A small network was shown many inputs. Here are its activations along a few directions, one row for each input.
In each table, some parts of the input vary, and every possible input appears once, in random order.
A made-up example of a description, with smaller parts first: line(6) and (point or ring(11) or (values(3) and ring(8))).
Shared parts are said once, and a part with two or three values counts as separate values.

Other details of the inputs shift rows strongly along two fixed directions, in all tables alike. That doesn't count.

Table:
R1: [  3  -6   3  15  12 -30  -6 -16  18 -13  27]
R2: [ -8 -10  13 -36  10   2  18  50 -10  12  26]
R3: [ -2 -13   2  19  14 -15 -11 -16  23 -14  28]
R4: [ 13  32  -2  -3  -7  23  15 -31 -17  -1 -75]
R5: [-30  -8   1   1  -4 -17 -18   8 -13  17  35]
R6: [-15  -6  -2   7   1  -3  -9  33   3  13  29]
R7: [  1   4 -16  34  12 -11 -25 -26  10 -12   9]
R8: [  7  13   4 -20 -22  43  14   9 -31   6 -61]
R9: [  3   3 -21  29   0 -15 -17 -26  16  -3   5]
R10: [ 16  25 -12  -2 -22  23   4 -37 -10  -7 -76]
R11: [ -8  -1 -13  35  -6 -16 -28 -18  21 -11  27]
R12: [-26 -23  25 -36  -5  -2  10  36 -24  22  28]
R13: [  5  11 -16  33  10  -7 -26 -35  12  -9  11]
R14: [ -5 -11  21 -25 -11  -4  18  40  -9   5  15]
R15: [ -4  10 -19  21  12 -21 -21 -13  15  -3  26]
R16: [ -7  -5  21 -31   7  -1  23  47 -12  14  29]
R17: [ -4   4 -22  32  12 -18 -18 -27  16  -9  16]
R18: [ 28  19   1 -16  -4  29  22 -53  -8 -14 -93]
R19: [  9  -2   1  -5   6   7  14 -21   2  -8 -21]
R20: [  8 -11  -6  19  -6 -17  -9 -38  22 -19  11]
R21: [-23  -3   6 -14   8  13   7  57 -14  17  21]
R22: [  1  10 -11  29 -11 -23 -19 -25  13 -11   8]
R23: [ 14   0  11 -33 -11  32  33   6 -18  10 -52]
R24: [-16  10   8 -20   6   2  12  53 -18  21  25]
R25: [ 11  -6  -2  21  14 -13 -16 -33  18 -15  24]
R26: [  3 -13   1  22  -5 -15 -15 -29  26 -18  20]
R27: [  4  17 -13   1   3   8   0 -13  -6  -2 -38]
R28: [ -1  15 -10   1   4  12   4  -7  -6   7 -11]
R29: [-13   1   7 -16  -4  -4   9  60 -16  23  19]
R30: [ -5  20   9 -25  -3  44  22  22 -26  18 -40]
R31: [ -2 -19  18 -25  -8  14  11  39 -15   2   9]
R32: [  4   6 -22  26   0 -22 -23 -22  17  -5   4]
R33: [ -1 -18   4 -12   4 -18   1  30   7   4  29]
R34: [  1  -4 -15  32   3 -16 -28  -9  12  -3  24]
R35: [  0  -7   2  16  12 -12 -10 -20  23 -10  33]
R36: [ 17  -2  16 -30 -10  36  24   9 -22   7 -53]
R37: [ 10  -9  -1  23   1 -12 -13 -34  26 -12   7]
R38: [ 31  17   2 -15 -23  29  17 -57  -6 -17 -96]
R39: [ -1 -14  15 -22   9  14  14  33 -14   3   4]
R40: [-20  -8   0 -18  -9   6   9  56 -16  15  24]
R41: [  7  -4  -7  17  13 -17  -7 -35  22 -12  24]
R42: [ -4 -13  20 -28  -2  -6  20  53  -9  16  22]
Description of these inputs: values(2) and (point or (line(4) and line(5))).
The inputs of R19 and R17 match in every part but the values(2) part. If R39 is changed in the same way as R19 into R17, which row does it become?
Answer: R7
The inputs of R37 and R6 match in every part but the values(2) part. If R25 is changed in the same way as R37 into R6, which row does it become?
Answer: R13
Change only the line(5) part in R16. List by row number the other rows that result.
Answer: R2, R25, R35, R41
Change only the values(2) part in R24. List by row number the other rows that result.
Answer: R16
Change only the values(2) part in R12. List by row number the other rows that result.
Answer: R5

Table:
R43: [ 26  -5  -3   9  25 -15   6 -20  31 -24  11]
R44: [  9  -7  10   8  13  -9  -1 -32  17 -14  17]
R45: [-37 -11   9 -12  24 -10  -1  91 -11  26  90]
R46: [  4  -7   4   7  -6 -23  -4 -26  15 -10  11]
R47: [  3 -12  21 -45 -23  30  30  37 -27   8 -41]
R48: [  4  -8  22 -48 -18  24  32  34 -29  14 -40]
R49: [  26   39  -12    7  -19   52    9  -71  -15   -5 -117]
R50: [  4  -6   5   4  12 -17   0 -33  15 -10  16]
R51: [ -3   7 -17  30 -17  -9 -25 -11   9  -3   4]
R52: [  7 -13   2   5  11 -17  -6 -30  13 -11  12]
R53: [ -5   9 -18  21  12 -11 -19 -20   4   1   7]
R54: [ -8  16 -16  22  -4 -16 -17 -17   4   2   6]
R55: [ -7  20  11 -29 -13  38  23  43 -36  22 -38]
R56: [  5 -10  26 -46 -12  38  36  31 -24  11 -34]
R57: [  9  -8   9  13  -4 -16  -6 -25  17 -14  13]
R58: [ -6   5 -19  25   8  -5 -21 -17   6  -4   8]
R59: [ 12  16 -22  25  26  -9  -7  -7  21 -11   8]
R60: [ -5   9 -19  24  -5 -17 -23 -13   3   1   3]
R61: [  8 -16   3  15 -18 -16 -12 -21  19 -15   9]
R62: [-39 -22  -3  -9   0 -18 -13 101 -13  23  81]
R63: [  3 -12  22 -49  -5  37  35  30 -27   9 -36]
R64: [ -9  16 -15  20  13 -10 -13 -23   6   2  10]
The inputs of R48 and R60 match in every part but one. If R44 is changed in the same way as R48 into R60, which row does it become?
Answer: R45
What do these inputs look like to the network?
Answer: values(2) and (point or line(10))
Change only the values(2) part in R49. List by row number the other rows that result.
Answer: R56

Table:
R65: [-14  16  -3 -28  17  31  21  37 -28  24 -15]
R66: [  3 -16  25 -40 -16  19  24  29 -25  10 -23]
R67: [-21  -6   3 -18 -11   4  -1  62 -25  24  17]
R68: [ 16  -8  -8  38  -8 -21 -26 -71  35 -30   9]
R69: [-19  -1  -2  -8 -11  10  -5  50 -13  16  25]
R70: [ 11 -11  -3  41  -6 -29 -25 -73  38 -29  11]
R71: [  8  25 -12  23  16  10 -10 -35   4  -3 -28]
R72: [ -4 -16  23 -43 -19  12  23  33 -23   8 -19]
R73: [-24 -13 -14  25  25 -38 -26  62  13   4 101]
R74: [ -3  11 -24  55  -8 -20 -39 -63  23 -15   4]
R75: [ -1   8 -28  52 -11 -35 -45 -62  23 -17   4]
R76: [  4  37   2 -22  -7  31  25   4 -27  17 -61]
R77: [ 17   7  23 -35  11  37  33   1 -16   4 -50]
R78: [  5   2  13 -41  15  33  35   3 -20   7 -34]
R79: [ 20  25 -26  22  -3  11  -5 -46  11 -11 -59]
R80: [-30 -20  -8  21   2 -37 -27  46   7  13  83]
R81: [-17 -24  12  -1  22 -50  -5  44  22   2 106]
R82: [ 13  -8   8  -5  12  -1   9   6   6 -12   9]
R83: [  9 -11  15 -40   0  20  34  42  -7   4 -17]
R84: [ 28   3   6   4 -20  13   8 -68   4 -16 -63]
What do these inputs look like to the network?
Answer: values(2) and (point or line(4) or line(5))
The inputs of R69 and R68 match in every part but the values(2) part. If R75 is changed in the same way as R69 into R68, which row does it become?
Answer: R72
A walk changes only the line(4) part. It starts at R79 and steps to R73. List the rest of the walk in order.
Answer: R71, R65
